A small network was shown many inputs. Here are its activations along a few directions, one row for each input.
In each table, some parts of the input vary, and every possible input appears once, in random order.
Descriptions start from the smaller parts, as in this example, which fits no table here: one of 2 separate values, together with either a single point or one of 9 places around a ring or (one of 5 places around a ring, together with one of 6 places along a line).
Shared parts are said once, and a part with two or three values counts as separate values.
(in the rows, 128 means zero)

Rows:
x1: [141 119 149 132 143  82 117 123 116  92 100 167 130 140]
x2: [ 80  81 201 128  65  78  72  78  70  76  55 133 115 111]
x3: [126 154  98 112 129 161 139 176 156 166 164 106 117 131]
x4: [128 121  91 141 133 191 153 114 149 152 175  85 150 113]
x5: [171 144 132 128 165  86 137 140 126 117 112 186 128 151]
x6: [ 93 136 120 114 109 163 121 157 141 141 159  91 115 115]
x7: [148 179  92 109 140 162 152 177 157 186 168 114 118 138]
x8: [195 168 123 132 177  88 151 147 134 141 111 188 127 162]
x9: [152 108 138 145 157  96 132  99 117  94 104 162 143 134]
x10: [ 29  96 169 107  28 151  80 110 101 121 111  59 102  92]
x11: [171 108 118 157 172 109 154  80 126 106 115 163 160 138]
x12: [103 122 105 130 118 170 128 134 143 143 163  83 133 112]
What is each input in this table made of? -> one of 2 separate values, together with either a single point or one of 5 places along a line
The inputs of x3 and x5 match in every part but the choice among 2 separate values. If x6 is changed in the same way as x3 into x5, which row does it become? -> x1

Rows:
x13: [156 198 123 106 158 140 161 206 162 157 166 143  96 191]
x14: [135 111 142 177 165  71 114  78 104 101  83 174 139 102]
x15: [ 46 155 135  95  82 145  88 123 106 131 102  65 133 128]
x16: [159  57 142 176 153  97 126  72 113  63 123 169 160 123]
x17: [159 108  53 172 178 157 126 168 177 116 187 134 186 115]
x18: [ 91 148 170  55  77 149  95 177  96 133 141  88  82 144]
x19: [ 73  39 124 135  74 180 121 106 142 109 127  56 133 111]
x20: [166 144  80 141 167 151 184 126 173 176 153 111 129 111]
x21: [ 82  79 123 125  58 128 113  98 132 154 136  51 103  86]
x22: [137 148 145 125 141  87 124  88  92 118  57 192 151 145]
x23: [177 147 202  89 132  72 120 148  79  97 117 203  83 166]
x24: [156 203  98 139 152 158 166 147 159 182 144 149 140 113]
What is each input in this table made of? -> one of 3 separate values, together with one of 4 places along a line
The inputs of x14 and x23 match in every part but the place on the line of 4. If x21 is changed in the same way as x14 into x23, which row does it become? -> x18
Change only the choice among 3 separate values in x22. List by row number the other rows that result. -> x15, x24

Rows:
x25: [105 123 113 117 114 148 134 131 144 128 159 105 131 117]
x26: [128 153 143 118 125  89 120 151 125 149 121 150  89 117]
x27: [109 129 108 127 104 150 116 160 145 156 140  97 123 131]
x28: [103 115 125 123 118 163 142 107 132 122 130 105 140 131]
x29: [125 156 121 125 106 158 133 153 141 171 138 100 115 134]
x30: [135  91 157 135 118 120 121  84  99  93  96 147 144 125]
x31: [130 103 140 143 107 171 137  82 119 111 131  98 156 120]
x32: [109 112 142 135 140  92 118 106 115 101 106 142 122 120]
x33: [226 162  80 149 226 121 174 147 152 150 157 185 152 152]
x34: [120 131 138 108 122 107 104 158 117 125 106 143 113 138]
x35: [119 131 141 127 130  89 109 128 120 103 124 137 123 123]
What is each input in this table made of? -> either a single point or (one of 2 separate values, together with one of 5 places along a line)
A walk changes only the place on the line of 5. It starts at x29 and steps to x27. List the rest of the walk in order. -> x25, x28, x31
Change only the choice among 2 separate values in x25. List by row number the other rows that result. -> x35
